These are the activations of a small neural network, seen along a few directions. Each row is one input.
Each table varies a few parts of the input and shows all the possible inputs, shuffled.
A made-up example of a description, with smaller parts first: one of 4 places along a line, together with either a single point or one of 9 places around a ring or (one of 2 separate values, together with one of 8 places around a ring).
Shared parts are said once, and a part with two or three values counts as separate values.
(in the rows, 128 means zero)

Other details of the inputs shift rows strongly along two fixed directions, in all tables alike. That doesn't count.

Rows:
R1: [142 141  89 116 126 159 127  37  96 127 110]
R2: [ 90 134  75  98 108 151 122  75 158 109 179]
R3: [157 117 150 154 157  91 133 174 118 150  83]
R4: [102 131 121 106 112 126 126 120 165 110 177]
R5: [140 130 111 117 146 163 120  72 101 119 117]
R6: [ 86 124  63 105  93 135 124  91 144 121 178]
R7: [157 131 167 169 160  82 142 179 125 164  87]
R8: [142 122  85 111 149 164 124  64 105 125 103]
R9: [110 109 165 128 105  99 118 183 159 123 152]
R10: [ 84 130  85 132 104 129 143 105 147 112 169]
R11: [ 82 131 101 123 100 128 138 104 155 106 165]
R12: [150 130 110 118 125 166 130  92  93 130  93]
R13: [155 123  99 108 149 165 125  63  96 122 100]
R14: [110 114 171 134 117  86 138 193 161 108 141]
R15: [ 94 114 117 131 131 105 131 147 162 112 173]
R16: [161 140 145 125 139 128 145 135 104 147  84]
R17: [ 96 118 146 124 107  91 124 148 164 100 169]
R18: [154 131  89 107 123 170 136  64  90 124  92]
R19: [139 120  60 115 149 169 126  56  98 127 113]
R20: [146 138 108 131 145 141 139  91  99 126  84]
R21: [ 82 127  77 113  94 132 139 118 149 116 176]
R22: [161 152 121 135 135 158 112  95  86 147 102]
R23: [ 90 129 146 130 101 103 142 149 166 106 169]
R24: [ 95 115  71 115  97 141 137 109 141 111 159]
R25: [ 89 131  86 104  82 160 105  86 128 113 189]
R26: [150 123 100 108 121 150 123  76 103 129 104]
R27: [ 94 129 108 123 110 160 113  92 137 109 190]
R28: [ 82 129  81 114  96 136 123  70 150 108 172]
R29: [157 116 111 130 155 136 135 130 115 150  99]
R30: [ 96 116  95 111  84 155 103 101 132 106 181]
R31: [ 91 114 126 126  96 127 103 138 143 101 180]
R32: [170 143 169 139 147 101 132 154 120 153  83]
R33: [ 89 120 116 122 109 104 122 125 159 104 163]
R34: [154 130 116 127 164 141 130  92 106 134  91]
R35: [148 123 106 113 147 172 117  71  95 123 105]
R36: [145 145  97 110 124 175 131  71  84 137  99]
R37: [152 138 128 120 131 145 121 105  97 149  97]
R38: [164 128 171 137 165 104 138 180 130 166  85]
R39: [142 144 133 138 135 147 137 101 101 133  99]
R40: [143 123  98 121 137 141 121  83 104 129  93]
R41: [106 117 136 128 130  97 136 184 167 140 163]
R42: [170 135 169 141 158 137 122 165 102 163 100]
R43: [140 137 106 120 131 147 138  76 100 111 104]
R44: [161 131 180 155 173  98 141 172 133 159  86]
R45: [ 91 135 130 138  99 138 125 130 139 109 176]
R46: [147 150 115 129 137 137 140 110 114 140  91]
R47: [141 127 141 132 134 136 130 131 107 123  97]
R48: [102 124 128 117 119 126 131 111 158 111 172]
R49: [ 98 121 119 137 131 110 136 141 161 127 168]
R50: [ 92 115 102 112  94 128 134 129 158 106 158]
R51: [167 127 175 153 141 127 130 186 102 149  86]
R52: [168 119 132 117 150 144 131 113 110 140  93]
R53: [146 134 103 129 130 175 119  84  78 120 103]
R54: [ 86 131 115 130  93 139 110 106 141 109 189]
R55: [163 141 177 150 143 125 132 185 101 158  91]
R56: [149 124 149 142 148 111 140 158 119 135  79]
R57: [162 142 157 132 156 135 126 137 117 149  99]
R58: [ 96 110 136 125 115 133 108 150 150 103 184]
R59: [165 125 113 123 144 179 114  93  86 140 106]
R60: [157 123 102 120 134 144 125  92 103 143  84]
R61: [110 131 159 136 117  79 128 185 174 133 146]
R62: [148 125 121 124 135 147 115  93  95 128  95]
R63: [155 129 128 121 156 139 130  94 108 124 104]
R64: [167 129 187 157 171 118 120 177 107 144  98]
R65: [100 139 127 116  98 117 137 135 159 107 163]
R66: [142 147  94 134 136 139 143 107 110 142 102]
R67: [147 144 144 131 131 127 120 126 117 142 107]
R68: [109 121 195 146 134  90 130 199 172 129 159]
R69: [ 96 122 107  94 105 137 126 108 157 112 182]
R70: [164 136 161 153 172  97 141 186 133 165  94]
R71: [153 136 121 113 129 136 128  99 105 145 101]
R72: [161 137 179 155 151 110 129 151 111 154  84]
R73: [118 131 188 146 129 100 118 213 166 132 169]
R74: [ 96 122 120 141 120  98 142 159 152 110 154]
R75: [101 139 154 129 104 111 131 168 160 116 158]
R76: [100 121 145 128 111 107 116 140 148 106 159]
R77: [140 125  97 136 141 135 140 114 103 130  96]
R78: [111 120 191 155 121  81 113 210 154 119 159]
R79: [106 114 163 154 131  60 133 207 167 126 149]
R80: [ 84 130  81 101  91 142 134  99 148 111 166]
R81: [111 139 185 152 112  97 127 217 159 126 159]
R82: [159 140 151 152 148 139 127 136  87 132  91]
R83: [110 105 168 124 119 109 122 188 169 121 163]
R84: [157 136 172 149 152 116 136 157 105 134  80]
R85: [ 98 109  84 117 100 123 125 119 149 119 164]
R86: [158 134 138 130 143 116 131 137 113 160  83]
R87: [ 98 122 133 107 110 133 121 139 155 121 176]
R88: [168 119 181 144 154  92 130 173 117 142  76]
R89: [105 106 128 115 118 117 127 153 168 120 159]
R90: [152 141 121 143 145 112 133 135 119 155  98]
Each input here is: one of 3 separate values, together with one of 5 places along a line, together with one of 6 places around a ring.
The inputs of R23 and R43 match in every part but the place on the ring of 6. If R68 is changed in the same way as R23 into R43, which row does it become?
> R5
The inputs of R88 and R17 match in every part but the place on the ring of 6. If R56 is changed in the same way as R88 into R17, which row does it become?
> R20
The inputs of R69 and R63 match in every part but the place on the ring of 6. If R36 is changed in the same way as R69 into R63, which row does it become?
> R84
Which other rows does R78 become when the choice among 3 separate values takes its other values? List them by row number.
> R64, R82
Which other rows does R4 become when the choice among 3 separate values takes its other values? List them by row number.
> R32, R65
Which other rows does R59 become when the place on the ring of 6 takes its other values? List them by row number.
> R27, R42, R58, R64, R73

Rows:
R91: [ 99  90 168 126 129  74 127 207 192 112 168]
R92: [118 110 143 115 133 130 113 125 145 108 155]
R93: [105 136 180 141  98 120 113 190 145 122 174]
R94: [103 109 200 132 115 107 104 213 171 115 191]
R95: [195 132 165 139 179 141 125 120  82 152  54]
R96: [ 85 142  50 119  95 125 149  82 145 121 153]
R97: [ 91 128  42  96  91 168 126  37 123  98 160]
R98: [187 153 119 127 148 202 110  60  45 149  74]
R99: [123 139  75 128 127 121 151  97 128 140 112]
R100: [179 146 210 169 159  96 138 196 103 159  60]
R101: [ 98 132  28 103 111 151 142  41 131 118 145]
R102: [124 112 105 124 148 102 143 134 155 136 125]
R103: [117 120 206 141 120 107 109 216 155 125 168]
R104: [123 109 168 118 129 141  99 157 143 118 171]
R105: [ 92 123  24  95 112 153 138  36 140 111 159]
R106: [112 153 107 127  97 151 127  85 109 114 137]
R107: [113 105 135 122 128 105 129 155 158 118 144]
R108: [113 125 140 123 118 128 120 127 139 111 151]
R109: [ 98 140  89 123  91 130 137 104 130 115 143]
R110: [ 88 121 163 143  99  69 141 212 179 117 162]
R111: [107 150 125 128  87 164 111 112 111 115 166]
R112: [212 121 119 138 213 125 148 109  86 178  19]
R113: [184 148 140 141 159 154 129  94  70 150  57]
R114: [206 130 171 154 186 109 143 162  86 171  24]
What do these inputs look like to the network?
> one of 4 places along a line, together with one of 6 places along a line
The inputs of R99 and R110 match in every part but the place on the line of 4. If R96 is changed in the same way as R99 into R110, which row does it become?
> R109
Which other rows does R102 become when the place on the line of 4 takes its other values? List them by row number.
> R94, R95, R107
Start at R104 and move only the place on the line of 6, one step at a time. The first step leads to R94. Which rows follow, in order?
> R103, R98, R93, R111
Which other rows does R113 become when the place on the line of 4 takes its other values? List them by row number.
> R97, R98, R101
